grid =
array([[116, 140,  58, 153, 121, 156, 148, 139, 125, 131, 160,  95, 176,
        137, 118, 100],
       [166, 119, 147, 123, 112, 148, 126,  97, 104, 112, 113, 160, 138,
        128, 115, 119],
       [161, 123, 154, 119, 130, 135, 112, 117, 105, 112, 118, 137, 126,
        134, 128, 143]])
grid[0,-16] -> 116
grid[-2,-14] -> 147
grid[-3,-7] -> 131
grid[2,-12] -> 130
grid[1,13] -> 128
grid[-2,6] -> 126
grid[2,7] -> 117
grid[0,7] -> 139
grid[-3] -> [116, 140, 58, 153, 121, 156, 148, 139, 125, 131, 160, 95, 176, 137, 118, 100]
grid[-1,1] -> 123
grid[-2,-4] -> 138
grid[0,-10] -> 148
grid[1] -> [166, 119, 147, 123, 112, 148, 126, 97, 104, 112, 113, 160, 138, 128, 115, 119]
grid[-1,-13] -> 119
grid[:, 0] -> [116, 166, 161]
grid[-2,-13] -> 123
grid[-2,-8] -> 104
grid[-2,5] -> 148
grid[2] -> [161, 123, 154, 119, 130, 135, 112, 117, 105, 112, 118, 137, 126, 134, 128, 143]
grid[-3,-5] -> 95
grid[:, 1] -> [140, 119, 123]

B =
array([[121, 138, 128, 151,  67, 166, 159, 153],
       [127, 124, 147,  76,  85, 120, 108, 103],
       [102, 143, 152, 153,  80,  89, 123, 145],
       [149, 142, 157, 139, 134, 101, 128, 132],
       [109, 174, 152,  73, 121, 132, 100, 171],
       [ 93, 128, 132,  39, 145, 120,  93, 156],
       [ 70, 122, 119, 112, 144, 128, 136, 119],
       [ 94, 151,  90,  53, 129, 190, 102, 193],
       [100, 167, 116,  69, 125, 137,  98, 140],
       [109, 154, 117,  91, 157, 116, 103, 126],
       [172, 150,  70, 138, 112, 106, 121,  85],
       [ 66, 154, 132,  56, 116, 134, 102, 124],
       [175, 129, 156, 129, 102, 107, 105, 154],
       [108, 105, 129, 118, 114, 161,  94,  85],
       [ 91,  76, 148,  77, 101, 143, 145, 139],
       [151, 152, 132, 158, 102, 161, 128, 103]])
B[0][0] -> 121
B[3][0] -> 149
B[15][2] -> 132
B[5] -> [93, 128, 132, 39, 145, 120, 93, 156]
B[:, 4] -> [67, 85, 80, 134, 121, 145, 144, 129, 125, 157, 112, 116, 102, 114, 101, 102]
B[7][4] -> 129
B[0][5] -> 166
B[14][0] -> 91
B[12] -> [175, 129, 156, 129, 102, 107, 105, 154]
B[5][5] -> 120
B[15][3] -> 158
B[8][4] -> 125
B[5][2] -> 132
B[12][5] -> 107
B[4][4] -> 121
B[4][2] -> 152
B[9][2] -> 117
B[11][5] -> 134
B[5][6] -> 93
B[2][6] -> 123
B[:, 6] -> [159, 108, 123, 128, 100, 93, 136, 102, 98, 103, 121, 102, 105, 94, 145, 128]
B[11][3] -> 56
B[4][0] -> 109
B[6][4] -> 144
B[0][7] -> 153
B[2][4] -> 80
B[:, 5] -> [166, 120, 89, 101, 132, 120, 128, 190, 137, 116, 106, 134, 107, 161, 143, 161]
B[12][1] -> 129
B[7][6] -> 102
B[11][1] -> 154
B[6][3] -> 112
B[7][3] -> 53
B[:, 0] -> [121, 127, 102, 149, 109, 93, 70, 94, 100, 109, 172, 66, 175, 108, 91, 151]
B[10][3] -> 138
B[8] -> [100, 167, 116, 69, 125, 137, 98, 140]
B[13][4] -> 114

X =
array([[129, 156, 145,  70, 138, 160,  76,  96, 111],
       [139, 145, 122,  99, 121, 157, 172, 107, 113],
       [128, 110,  78, 156, 111,  56, 174, 224, 123],
       [136, 164, 126,  87, 132, 173, 196,  90,  84]])
X[0, 0] = 129
X[3] = [136, 164, 126, 87, 132, 173, 196, 90, 84]
X[2, 8] = 123
X[:, 3] = [70, 99, 156, 87]
X[2, 3] = 156
X[0, 8] = 111
X[2, 5] = 56
X[0, 7] = 96
X[2, 4] = 111
X[1] = [139, 145, 122, 99, 121, 157, 172, 107, 113]
X[0, 5] = 160
X[:, 7] = [96, 107, 224, 90]
X[0] = [129, 156, 145, 70, 138, 160, 76, 96, 111]
X[2, 0] = 128
X[0, 3] = 70
